Each row below holds a small network's activations on one input, seen along a few directions.
Each table varies a few parts of the input and shows all the possible inputs, shuffled.
Descriptions start from the smaller parts, as in this example, which fits no table here: one of 8 places around a ring, together with either a single point or one of 9 places around a ring or (one of 2 separate values, together with one of 6 places along a line).
Shared parts are said once, and a part with two or three values counts as separate values.

Rows:
x1: -15.8,7.0,-57.4,15.0,11.7,-16.7,10.1,-12.4,1.8,59.0,-2.0,-3.2
x2: 5.1,-43.6,20.4,-1.6,-16.6,-2.9,48.5,8.0,29.1,-28.0,-48.4,-37.5
x3: -44.0,97.5,55.3,-46.4,-3.8,-64.5,41.2,-35.5,-41.0,23.2,-11.0,11.1
x4: -7.6,-6.8,-27.6,19.1,-14.0,-7.4,12.0,-3.5,26.6,22.5,-21.8,-11.2
x5: 16.8,-47.8,26.1,-4.9,-3.9,33.3,-13.2,18.0,11.0,-43.9,10.5,1.7
x6: 33.3,-17.0,0.0,0.1,0.9,32.3,-34.4,10.6,-2.2,-25.1,6.1,2.8
x7: 15.5,10.0,-45.6,6.6,23.5,14.3,-36.0,6.8,-23.1,28.3,45.5,33.8
x8: 24.5,-35.2,38.4,-2.7,0.9,15.3,-6.4,24.9,10.6,-62.5,10.1,-13.1
x9: -12.5,14.2,-45.3,22.1,-4.6,-10.5,13.3,-3.7,11.8,38.6,-11.4,-6.0
x10: 9.1,1.3,-18.8,22.7,28.6,19.7,-33.9,4.1,-10.1,11.0,32.1,19.6
x11: -3.1,-38.7,10.9,8.1,-31.6,1.7,31.4,4.7,25.6,-13.1,-36.9,-30.1
x12: 6.3,-20.0,-13.0,5.1,16.5,26.2,-30.1,5.8,6.8,-6.0,23.3,24.8
x13: -28.6,90.0,76.2,-48.6,20.0,-36.2,-12.2,-29.3,-69.9,-9.6,36.1,34.2
x14: 0.9,-11.0,-19.4,5.6,-27.7,-4.6,9.7,1.5,22.9,5.5,-32.3,-27.0
Describe the family of inputs behind these rows.
> one of 2 separate values, together with either a single point or one of 6 places along a line
The inputs of x5 and x11 match in every part but the choice among 2 separate values. If x6 is changed in the same way as x5 into x11, which row does it become?
> x14

Rows:
x15: -4.3,-49.7,59.2,2.5,-5.9,-18.6,-11.9,6.0,6.3,-51.0,38.5,-11.0
x16: 45.7,6.2,50.4,-6.4,14.8,54.3,2.2,13.9,-0.8,-29.2,-29.7,-8.4
x17: -4.3,-28.2,-40.8,8.9,-35.6,11.1,-28.6,-29.7,34.1,24.4,-27.3,-7.6
x18: -31.7,58.5,-24.2,23.5,35.7,-24.7,-5.0,9.6,-18.1,20.2,27.0,23.4
x19: -13.9,52.2,-38.3,-0.1,13.7,-25.5,-1.2,11.7,-31.2,28.3,27.3,19.3
x20: -31.5,-50.1,12.4,10.0,-47.5,-42.0,30.8,3.3,13.9,-22.5,-7.3,-38.3
x21: -17.1,47.9,35.2,-37.4,2.8,-23.2,33.0,-19.6,-30.1,-8.5,-2.7,6.8
x22: -4.9,43.2,-11.2,13.4,31.1,-23.0,-2.7,-21.9,-29.4,47.3,28.1,15.8
x23: 8.8,-20.9,-47.9,38.4,-2.3,-3.0,8.0,-0.4,19.0,29.7,-9.9,-24.2
x24: 11.4,-1.8,2.7,-15.1,-27.7,8.6,40.5,11.2,19.4,-11.5,-58.5,-38.3
x25: -26.9,-15.9,-55.5,50.6,-0.1,-1.3,5.6,35.5,15.5,14.5,-20.1,-22.8
x26: 18.8,-34.1,52.9,-14.7,1.6,-9.5,-3.4,15.9,2.7,-50.2,11.8,0.6
x27: 5.6,84.0,30.3,-30.3,-2.6,15.2,40.8,-6.9,-22.2,3.2,-19.8,25.2
x28: -19.7,42.9,-19.4,-12.1,12.9,-2.6,-3.9,-17.4,-11.7,42.4,41.1,27.7
x29: 25.7,-39.5,-7.6,-2.8,-11.0,31.5,-51.0,12.0,0.0,2.4,22.3,32.3
x30: -3.9,-31.4,-40.7,15.9,-37.6,14.8,-12.2,-5.4,26.3,32.2,-11.1,-9.5
x31: 30.8,-33.6,-21.3,23.4,22.7,27.8,-15.7,13.1,-5.8,-10.0,31.1,25.3
x32: -4.7,-16.0,18.3,4.8,-24.6,-4.4,28.5,-1.8,18.2,-13.1,-44.5,-59.9
x33: -22.9,24.4,-16.1,-27.6,3.5,-7.3,-13.5,-25.1,-29.8,44.0,17.7,50.3
x34: 4.7,-20.1,-57.5,28.9,8.6,-17.3,6.5,19.7,27.3,27.3,-20.6,-26.9
x35: 28.4,-11.3,-21.3,27.7,23.1,12.4,-38.7,29.7,1.2,-13.3,29.6,-2.9
x36: -18.7,31.6,-19.7,-21.9,-12.4,-3.8,-25.6,-46.0,-23.9,28.3,15.4,55.4
x37: 18.1,20.7,9.0,6.5,-21.8,27.7,36.3,4.4,30.8,-5.0,-66.3,-34.2
x38: 21.3,-13.8,42.4,-18.8,12.0,42.2,5.7,18.0,-0.4,-49.7,-20.8,-1.1
x39: -37.8,25.3,52.9,-21.3,-9.8,-63.9,11.6,-25.5,-28.7,0.5,37.6,-12.3
x40: 26.2,-15.2,49.4,-18.1,7.6,9.4,-4.4,15.1,4.7,-50.9,-1.5,-6.1
x41: -22.6,34.8,49.5,-36.1,10.2,-49.2,20.2,-23.0,-27.1,-0.4,7.1,-0.9
x42: -11.8,-32.7,-55.6,7.2,-0.6,14.8,9.5,-2.4,35.3,24.3,-12.1,-6.9
x43: -13.9,63.2,45.8,-35.7,15.2,-13.5,27.9,-11.0,-17.8,5.0,-20.4,16.8
x44: -8.3,-33.1,17.5,7.0,-22.6,-29.3,34.1,-9.7,24.4,-17.4,-31.4,-46.3
x45: 17.6,-30.7,-23.0,-2.6,21.0,38.9,-32.1,4.1,4.4,-12.9,32.0,20.1
x46: 28.6,-36.4,-6.0,0.5,-9.2,35.9,-61.5,-20.0,0.3,-9.2,16.3,22.7
x47: 7.3,-20.5,-21.6,32.3,34.8,17.3,-29.5,42.6,-6.6,-19.2,21.1,15.8
Describe the family of inputs behind these rows.
> one of 3 separate values, together with either one of 5 places along a line or one of 6 places along a line
The inputs of x46 and x36 match in every part but the choice among 3 separate values. If x15 is changed in the same way as x46 into x36, which row does it become?
> x39
Change only the place on the line of 5 in x32. List by row number the other rows that result.
> x20, x24, x37, x44
A walk changes only the place on the line of 6. It starts at x25 and steps to x34. List the rest of the walk in order.
> x23, x42, x30, x17

Rows:
x48: -4.9,7.6,-12.9,2.2,7.9,-2.2,-12.6,-6.5,-6.5,16.9,13.7,11.8
x49: -10.9,28.0,15.3,-10.8,8.2,-13.5,7.2,-7.8,-14.8,6.5,4.6,6.3
x50: -7.0,18.1,-0.7,-5.4,5.4,-9.0,-1.0,-3.7,-12.0,9.1,8.4,10.7
x51: -11.8,27.7,15.4,-12.0,2.5,-11.6,7.1,-10.7,-14.4,5.9,4.1,9.0
x52: -4.2,9.0,-13.6,4.0,9.1,-3.3,-11.8,-2.1,-6.8,15.9,13.5,11.3
x53: -8.5,17.4,1.4,-4.3,4.2,-6.4,-1.9,-8.4,-10.9,9.7,9.3,10.8
x54: -13.9,37.5,27.8,-23.2,0.7,-17.6,16.9,-12.6,-18.5,3.3,-1.8,7.5
x55: 25.6,-43.9,-35.3,25.4,-15.5,37.3,0.7,20.9,37.9,-10.6,-32.6,-24.2
x56: 35.4,-65.2,-5.0,18.7,-4.8,40.0,-18.4,23.4,28.3,-37.3,-8.4,-16.9
x57: 12.1,-75.6,-21.1,23.3,-22.3,5.2,-2.0,18.2,35.1,-22.6,-10.3,-30.0
x58: -12.1,39.5,28.7,-17.9,4.6,-18.9,15.9,-10.8,-17.5,3.0,-0.5,3.8
Describe the family of inputs behind these rows.
> either one of 3 separate values or (one of 2 separate values, together with one of 4 places along a line)
Which of the alternatives is x50?
> one of 2 separate values, together with one of 4 places along a line

Rows:
x59: 13.0,-4.3,27.0,-4.9,4.1,2.5,-5.1,1.2,-4.0,-17.1,3.4,2.5
x60: -1.3,-76.4,-24.9,34.6,-13.8,18.6,-3.0,19.6,41.5,-16.6,-7.8,-25.9
x61: -6.8,15.7,-17.5,8.5,6.4,-1.5,-7.3,-4.2,-8.0,17.6,5.4,11.0
x62: -9.2,24.2,9.8,-8.9,-10.2,-21.9,20.8,-9.2,-5.7,6.7,-4.0,-5.8
x63: 3.0,5.4,17.6,-7.9,-6.1,-4.5,3.9,-2.6,-6.7,-11.7,5.0,-0.5
x64: 9.6,-6.5,-3.0,1.4,6.5,10.5,-18.4,1.2,-11.0,-2.4,20.1,9.9
x65: -13.1,19.4,-5.2,-9.1,-7.0,-23.5,12.2,-10.2,-8.9,15.4,4.9,0.6
x66: 9.0,-7.5,7.8,-5.9,6.4,0.6,-13.3,-4.0,-5.4,-12.3,12.9,8.5
x67: 6.3,-0.5,33.7,-7.3,5.6,13.5,3.0,6.4,-3.9,-21.6,-1.5,0.8
x68: -14.3,21.5,-13.0,-3.7,11.4,-13.7,6.0,-9.6,-3.0,27.7,-2.1,3.7
x69: -15.5,30.7,17.5,-11.4,-2.8,-13.8,25.1,-8.3,-0.8,-1.0,-16.0,-8.4
x70: 28.5,-61.8,-30.5,17.5,-21.8,33.5,-7.3,3.6,49.2,-12.8,-38.1,-21.8
x71: 12.3,-4.6,-9.5,10.7,12.8,16.6,-20.2,0.7,-12.6,2.2,15.4,10.9
x72: -11.3,10.1,0.1,-7.2,-6.7,-15.8,2.1,-3.9,-5.8,5.1,9.0,11.0
x73: -3.2,19.6,19.6,-7.7,-8.5,-8.6,16.0,-4.9,-11.6,-10.6,-7.8,-10.9
x74: -3.5,7.4,26.0,-9.4,-3.5,5.1,9.6,2.3,-7.9,-15.9,-5.1,-2.6
x75: -3.4,3.1,-12.2,4.8,11.3,13.2,-12.4,0.3,-8.7,12.9,9.0,11.9
x76: -0.7,3.1,-7.6,-2.3,14.4,2.3,-8.9,-4.5,-3.2,8.7,8.9,10.1
x77: 26.5,-57.5,-29.5,25.2,-6.8,24.8,1.8,45.2,33.5,-18.9,-25.9,-21.9
x78: -8.1,13.9,-12.2,0.3,1.9,-7.8,-3.6,-4.2,-4.4,13.9,11.3,11.3
x79: -1.1,3.1,4.2,-10.5,1.6,-7.2,-7.8,-5.0,-4.4,-2.2,10.0,4.7
x80: -6.6,15.4,19.9,-10.1,-5.4,-15.6,6.3,-1.6,-2.3,1.2,-6.9,0.2
x81: -9.8,26.6,-18.3,3.4,10.2,-7.2,0.4,-8.0,-5.8,31.6,-0.2,0.7
Describe the family of inputs behind these rows.
> either one of 3 separate values or (one of 4 places along a line, together with one of 5 places along a line)
A walk changes only the place on the line of 4. It starts at x67 and steps to x74. List the rest of the walk in order.
> x73, x69
